Each row below holds a small network's activations on one input, seen along a few directions.
In each table, some parts of the input vary, and every possible input appears once, in random order.
Descriptions start from the smaller parts, as in this example, which fits no table here: one of 6 places along a line, together with either a single point or one of 11 places along a line or (one of 2 separate values, together with one of 8 places around a ring).
Shared parts are said once, and a part with two or three values counts as separate values.
(in the rows, 128 means zero)

Other details of the inputs vary at random and push rows far along two fixed directions, the same in every table; ignore that.

A family of inputs:
r1: [107  83 104 148 126  88 161 170 146 150 154 115 155 128]
r2: [112  81 110 156 124  71 159 175 156 146 152 110 159 128]
r3: [102 134 166 161  85  82  83 123 214  74  53 120 160 124]
r4: [150 159 154 132 112 192  90  42  72 111 106 139  92 117]
r5: [138 141 117  96 157 144 141 136 109 137 161 140 106 141]
r6: [150 126 118 111 141 169 146 105  66 156 167 134 101 129]
r7: [128 111 126 142 120 126 133 123 123 137 137 122 134 123]
r8: [ 95 115 135 197  80  74 100 134 207  92  26  92 195  98]
r9: [102  87 100 149 131  85 158 165 149 149 158 113 150 129]
r10: [122  95  95 104 163  89 187 209 144 158 185 128 144 146]
r11: [172 136 105  62 193 174 182 151  56 172 213 150  88 151]
r12: [147 178 167 111 107 178  74  63 115  93  83 143  98 127]
r13: [153 188 160 100 122 192  80  62  93 103 100 153  87 129]
r14: [131 113  95  89 179 119 182 190 111 165 200 134 121 148]
r15: [134 153 148 138 104 178  84  59  91 115 103 136  98 113]
r16: [114 107 112 117 147  87 156 189 161 141 157 127 142 137]
r17: [112 108 121 149 114 107 135 137 140 138 134 121 144 122]
r18: [104 138 146 165  98  68  95 152 225  81  20 107 191 114]
r19: [158 149 132  94 153 156 136 124  92 133 154 143  98 142]
r20: [130 160 151 139 102 182  78  50  91 109  97 134  99 115]
Each input here is: one of 2 separate values, together with either a single point or one of 9 places along a line.
The inputs of r2 and r19 match in every part but the choice among 2 separate values. If r4 is changed in the same way as r2 into r19, which row does it become?
> r3
Change only the choice among 2 separate values in r11. List by row number the other rows that result.
> r7

A family of inputs:
r21: [130 108 127 120 146  99 158 168 133 139 172 130 128 144]
r22: [121 110 115 109 135 109 149 172 140 155 170 131 127 136]
r23: [139 111 111 114 148 117 166 171 132 155 145 126 153 130]
r24: [119  78  91 167 126 117 170 140  99 167 161 105 149 111]
r25: [150 166 137 111 123 179 100  94  96 125  98 135 110 116]
r26: [ 97 124 164 192  76  57  84 137 227  71  25 103 187 113]
r27: [125 163 142 112 124 170  94  79 106 111 126 140  94 134]
r28: [116 106 114 118 155 104 152 163 139 138 173 130 122 138]
r29: [116 119  96 120 158 114 163 167 129 147 148 117 142 133]
r30: [148 155 158 105 114 173  99  83 108 120 124 149 103 130]
r31: [130 111 114 121 151  96 154 159 137 139 173 128 126 146]
r32: [158 168 138 121 140 166 108  78  92 112 101 132 105 125]
r33: [137 169 130 113 128 179 105  90  92 119  96 143 109 118]
r34: [153 151 157 108 114 169 103  82 104 109 121 144  96 136]
r35: [109 112 107 113 140 110 152 170 137 147 169 139 128 138]
r36: [ 65  82 156 224  35  59  73  97 212  95  61  98 176 102]
r37: [126 112 101 125 166 111 162 168 130 142 147 120 137 129]
r38: [164 157 145 112 125 176 113  87  92 112  96 134 111 125]
Describe the family of inputs behind these rows.
> one of 2 separate values, together with either a single point or one of 8 places around a ring
Which other rows agree with r36 in the choice among 2 separate values? List them by row number.
> r21, r22, r27, r28, r30, r31, r34, r35
Change only the choice among 2 separate values in r23. List by row number the other rows that result.
> r30
Change only the choice among 2 separate values in r28. List by row number the other rows that result.
> r37
